[[ -49.89  -82.35 -174.38  -12.09  117.64    9.21  205.54  -22.68   21.61
   102.78   99.68   84.19  -88.77]
 [  52.45   91.09  114.87 -101.28  -98.26   -5.00  -55.63  114.48   53.87
   -54.08  -40.58  -67.30   56.26]
 [ -52.44  -55.31 -146.51  -61.76   71.81   -5.82  169.02    8.45   32.70
    76.77   89.27   57.62  -81.59]
 [  55.47   30.16  102.10   95.19  -11.07   26.29  -90.57  -20.36  -24.52
   -31.08  -56.03  -17.39   67.70]
 [ -45.20  -67.75 -169.12  -20.72  123.14   15.74  222.25   -1.34   39.77
   114.82  118.57   94.73  -83.14]
 [ -48.11   -2.58 -113.72 -170.71   11.27  -21.56  165.56   94.62   81.33
    57.16   97.32   26.66  -73.43]] | -174.38

[[ 0.889  0.813  0.381  2.055  0.254  0.278  1.825  1.845  1.454  0.152
   0.031  2.003]
 [ 0.841 -0.156 -0.416  1.570  2.324 -0.758  0.127 -1.914  0.671 -1.135
   1.921  0.925]
 [ 0.494  0.740 -0.423  0.035 -0.720 -0.857 -0.485  2.103 -1.745  1.088
   0.497 -0.876]
 [ 0.528 -0.101 -0.471 -0.327  0.176 -0.287  0.653  1.390 -0.808  1.149
   0.450 -0.102]
 [ 1.288  0.787  0.249  2.213  0.605  0.706  2.120  1.789  1.499  0.331
  -0.051  1.944]
 [ 0.350  0.009  0.170 -0.238  0.918  1.037  1.553  1.054  0.752  1.066
   1.260  0.427]] | 0.381

[[  17.7  -82.8   34.1 -126.2  183.6  129.5   33.1   25.1  -31.4 -103.4
   160.2   16.1   79.4   33.5  -59.4]
 [  27.5  190.1  267.5  -79.8    3.9   18.1  -12.3   17.3  -44.3   30.2
    32.0    7.2    2.8 -196.1   23.4]
 [  45.0  -52.4   87.3   95.3 -111.2  -56.3    0.5  -55.0  -10.4   59.2
   -80.4  115.3   40.8  -86.8    7.2]
 [ -90.0  231.0   39.7  -58.0   98.5   42.1   -3.2  -48.8   38.7  108.2
    10.4 -174.9   13.0   29.8 -117.3]
 [ -64.5  115.7  -53.3 -290.2   69.5  108.3   15.9   -5.7   18.2   29.4
   200.7  114.6 -158.2  113.1   49.8]
 [  -4.3  -42.3   14.1  127.9  109.1  -31.6    8.8   26.0  -56.9   74.5
   -81.2 -105.4  159.0  -43.3 -132.1]
 [-107.9   45.8  -61.9  145.5   54.2  -35.7   13.2   38.5   81.5   64.5
   -55.4  -74.3  160.9  180.4 -111.5]
 [   9.5  216.3 -168.6 -105.3    5.0   58.7   34.8   27.5  183.5   11.4
    84.0 -137.2  -13.3  280.9  -63.2]
 [  36.3  156.4  190.2   -7.2  -83.1   52.4  -11.7   68.4  -65.5   54.6
    51.2 -146.7   74.0 -205.8   69.6]
 [  -0.2  -52.3   71.8  -30.3  -37.2   12.2  -42.2   23.0  100.7   -7.2
    -6.5  265.4   80.7   75.2  -30.1]
 [ -13.3   15.4  -22.6 -129.4   21.0   70.7   25.9  -29.0   43.9   54.0
   132.0  -17.3 -132.2   60.4  219.3]
 [ -10.5  111.7  -92.6  104.1 -106.0  -21.1    5.5  -10.7  111.3   46.1
   -42.8  -35.9  107.7  231.4   92.7]] | 34.1

[[ -2.444 -10.091  -0.408   2.547  -2.750   9.322  -5.296  -0.744   3.529
    1.950   3.773  10.767   9.009]
 [ 20.548  -7.649  -1.400   7.950  16.292  -7.111  -9.557   1.241  -6.855
   -2.137  -2.895  -0.389  -1.317]
 [ 19.796   3.984   8.106   9.202   8.042  -2.308  10.246   0.349  -1.305
   13.964  -2.701   1.822  12.341]
 [  2.195  -0.861  -0.754   4.150  -0.211   1.136   1.911   3.146   0.153
    7.346   9.710  -4.599  10.703]
 [ -8.817  -0.237  -3.440  -5.639  -3.491  -4.673  -0.543   1.568   4.800
   15.050  -1.610  -1.908  -1.539]
 [  7.424   8.199  15.338   8.766   2.637   0.118  10.052   1.729   2.000
  -13.403   9.466  -4.721  13.215]
 [-17.405  17.523   2.922 -13.482  -2.101  -3.701   5.542  -0.758   3.220
    3.132   5.799   0.503   3.469]
 [ -3.047  -5.436  -3.425  -6.261  -7.628   6.951  -5.927  -0.527   7.087
   16.664   7.269   3.080   8.810]
 [ 11.032  14.574  -5.458   9.595  10.668   4.927  -0.200   2.378  -2.086
    7.788  18.374  15.275   8.371]
 [  1.915  12.347  -0.590   3.701   1.668   1.587   0.800   2.366   2.093
   -1.455 -11.342  -4.157 -22.323]
 [ -1.535 -11.498  -2.093   0.480  -0.134 -12.106   0.247   1.563   3.275
   -7.831   3.342 -13.923  12.389]
 [-10.956   9.988   7.047  -7.061  -7.162  -9.693   0.882   0.823   5.967
    6.541   1.899  -1.932  -0.991]] | -0.408

[[ 0.12  0.09  0.04  0.13  0.08  0.10  0.06  0.06  0.09]
 [ 0.22  0.05  0.03  0.18  0.17  0.12  0.03 -0.02  0.20]
 [ 0.22  0.00  0.17  0.12  0.07 -0.11  0.28  0.16 -0.09]
 [ 0.09  0.00  0.05  0.05  0.11 -0.02  0.10  0.10  0.06]
 [ 0.07  0.07  0.09  0.04  0.07  0.07  0.04  0.06  0.06]
 [ 0.10  0.05  0.07  0.13  0.10  0.07  0.06  0.02  0.10]
 [ 0.11  0.12  0.03  0.03 -0.04  0.11  0.02  0.09  0.09]
 [-0.11  0.07  0.10  0.11 -0.03  0.04  0.18  0.08  0.20]
 [ 0.07  0.10  0.05  0.09  0.07  0.05  0.08  0.08  0.06]
 [ 0.03  0.08  0.14  0.11  0.09  0.08  0.06  0.09  0.06]
 [ 0.17  0.08  0.09  0.14  0.02  0.00  0.24  0.08  0.01]
 [ 0.17  0.21 -0.03 -0.13 -0.22  0.21 -0.01  0.04  0.12]] | 0.04

[[-1.4 -1.4 -0.8 -0.3  0.4  0.9 -0.4 -0.7  1.2 -0.6 -0.9]
 [ 1.8 -2.8  1.7  2.0 -1.5  1.7  0.4  0.7 -0.7 -1.8 -0.3]
 [-0.3 -0.7 -0.2 -0.2 -0.8  0.7 -1.7  0.5  0.6  2.0 -1.4]
 [-0.7  0.5  1.0  0.4 -0.4 -1.3 -2.4  2.8  0.6 -1.3  1.7]
 [-2.9 -2.6 -1.5 -0.3  0.3 -1.2  1.5  1.2 -0.5 -0.3  0.5]
 [ 0.2 -0.3  0.1 -0.4 -0.4 -0.3 -0.1 -0.2 -0.3  0.0 -0.3]
 [-0.1 -0.2 -0.3  0.1 -0.3 -0.4 -0.2 -0.3 -0.3 -0.4  0.1]
 [-1.2  0.4  1.6  1.0  1.4  0.3 -0.9 -0.8 -0.4 -0.7 -1.2]] | -0.8

[[-0.03  0.15 -0.02 -0.11 -0.11 -0.07  0.03]
 [-0.10  0.05 -0.05 -0.01 -0.01 -0.01 -0.01]
 [-0.03 -0.14 -0.05 -0.01 -0.07  0.00 -0.09]
 [-0.06  0.08  0.00 -0.08 -0.01 -0.09  0.06]
 [ 0.06  0.03  0.03 -0.04 -0.01  0.15 -0.06]
 [-0.02 -0.08 -0.03 -0.26 -0.06 -0.06  0.04]
 [-0.05  0.00 -0.07 -0.08 -0.04 -0.06 -0.03]
 [ 0.05  0.01 -0.01 -0.07 -0.10  0.00 -0.02]] | -0.02

[[  95.54 -148.94   59.63  111.85   87.37   90.16   59.12]
 [-218.12   89.01  -40.40   47.24 -187.79 -178.52   95.64]
 [ -45.65 -143.83  153.85 -142.32  -70.64 -116.73 -118.22]
 [ -23.20  155.33 -127.33 -118.18  -49.46  -42.75  -85.81]
 [ -95.83  176.42  -46.33 -144.67  -94.55 -111.91 -117.57]
 [ -49.02 -138.34  119.84 -193.06 -123.72 -136.50 -169.06]
 [  56.21  -39.63   36.18  164.36   79.11   78.02  172.16]
 [ 137.50  -66.89  183.05  149.61  135.93  137.70  165.53]
 [-184.86   48.86   82.60   46.81 -180.47 -169.74  105.40]] | 59.63
---
-26 22 22 23 -25 23 19
22 21 -7 -31 23 -2 8
→ 23

-18 -22 5 -25
-22 -35 23 -24
→ -35

0 22 32 14 -3
-18 -3 22 0 28
→ 22

35 -21 -21 20 -11
-6 27 -37 13 16
→ -37

-31 -24 11 2 -12 6
-11 -9 1 2 0 -5
→ 2

-3 27 -21 -31 -3 -14
26 9 -9 -19 24 -13
→ -19

-25 -35 14 14 22 23
30 34 -2 -38 -28 -27
→ -38

0 -5 29 -5
-4 -3 30 -8
→ -3

25 -26 30 -12 31
-7 11 -27 -1 -33
→ -27

-7 16 0 -1
34 -19 -10 1
→ -19
---
array([257,  54, 781, 594]) >> 781

array([[987, 874, 171,  43],
       [668, 394, 136, 918]]) >> 171

array([-45,  34, -17, -39]) >> -17

array([[7, 7, 5, 5],
       [2, 8, 5, 2]]) >> 5

array([ 14, -50, -12,  44]) >> -12

array([-47, -42,  40,  16]) >> 40
